These are the activations of a small network on made-up records, seen along a few directions, one row for each record.
Here are examples, each followed by its value of one field, FARO.
The largest differences between rows may come from other fields.
In the rows, zero is written as 500.
Strong random noise was added to every row along 3 fixed directions; ignore it. To show where, here is one row again and again, with new noise each time:
[519 494 437 512 622 318 496 383 428 468 716 566 508 403 484 371 294 597
 488 597 327 319]
[432 462 454 483 522 482 467 594 393 456 673 481 347 339 389 430 608 576
 531 384 538 523]
[404 546 496 516 547 571 588 635 588 574 492 441 433 489 439 447 530 522
 623 460 571 619]
[414 507 461 515 557 529 558 617 514 520 561 449 406 429 418 437 556 550
 593 423 553 582]
[434 478 513 446 461 501 408 599 380 475 685 507 322 338 391 440 627 557
 508 402 550 516]

[436 567 464 487 441 569 527 623 456 451 660 452 302 335 313 506 695 612
 521 330 549 564] : nekog
[551 431 601 402 410 525 286 422 341 524 530 572 475 496 571 480 535 432
 435 491 444 409] : giri
[490 471 630 402 318 601 277 553 422 537 531 577 383 441 439 532 695 424
 413 457 572 450] : miv
[499 346 426 556 561 466 503 514 465 435 446 464 533 559 559 549 514 476
 494 469 533 517] : tun
[372 554 525 496 494 643 553 699 589 596 461 418 360 497 438 475 624 516
 642 436 645 668] : vuk
[519 418 533 518 421 664 407 570 554 590 243 519 574 599 659 553 603 314
 488 476 638 663] : ripun
[562 408 371 517 591 351 456 403 316 428 626 497 532 408 506 401 491 519
 421 463 419 337] : gomob
[492 596 527 460 458 549 500 577 451 525 533 420 414 435 457 475 579 495
 497 433 548 544] : gomob
[515 366 549 519 406 644 380 554 457 527 300 538 600 537 652 534 594 296
 466 400 599 624] : ripun
[414 503 328 614 719 472 747 578 600 508 483 400 551 502 444 403 431 554
 652 430 495 556] : vuk
[459 491 641 469 403 615 503 636 584 575 329 518 524 624 537 546 611 363
 513 500 629 675] : sidi
[456 301 410 516 503 487 426 559 290 362 560 467 421 390 439 584 700 483
 388 265 617 550] : tun
[499 566 467 496 463 461 477 495 403 433 730 525 387 351 393 472 556 618
 456 436 416 391] : nekog
[432 392 441 546 525 621 522 629 481 464 449 445 436 434 411 524 710 495
 567 278 585 588] : miv
[547 513 455 444 459 350 439 360 337 368 685 543 422 348 434 470 494 602
 395 484 388 326] : giri
[452 482 368 673 736 561 849 595 796 578 171 381 681 741 601 508 416 474
 698 542 553 743] : sidi

Here are new rows. What is FARO for each?
[460 466 358 569 671 397 597 499 473 462 628 470 467 409 453 396 422 612
 572 484 435 450] : vuk
[404 749 573 479 476 620 645 657 733 644 461 395 437 591 411 523 478 484
 654 524 599 641] : vuk
[466 578 500 504 564 446 590 523 551 542 524 525 540 550 481 449 399 532
 500 550 496 499] : vuk
[539 450 682 376 325 505 201 401 348 537 513 649 482 517 575 484 486 373
 376 522 409 374] : giri
[424 611 581 486 465 602 549 616 662 665 404 491 492 592 464 466 504 424
 574 553 602 612] : vuk
[520 567 646 412 308 536 299 477 424 534 559 528 357 459 499 517 579 483
 435 489 500 451] : giri
[398 571 636 458 306 747 423 717 533 572 426 413 344 488 425 664 797 397
 559 326 750 703] : tun
[494 509 339 590 721 344 661 466 533 481 566 477 561 520 513 423 334 644
 531 554 422 434] : vuk
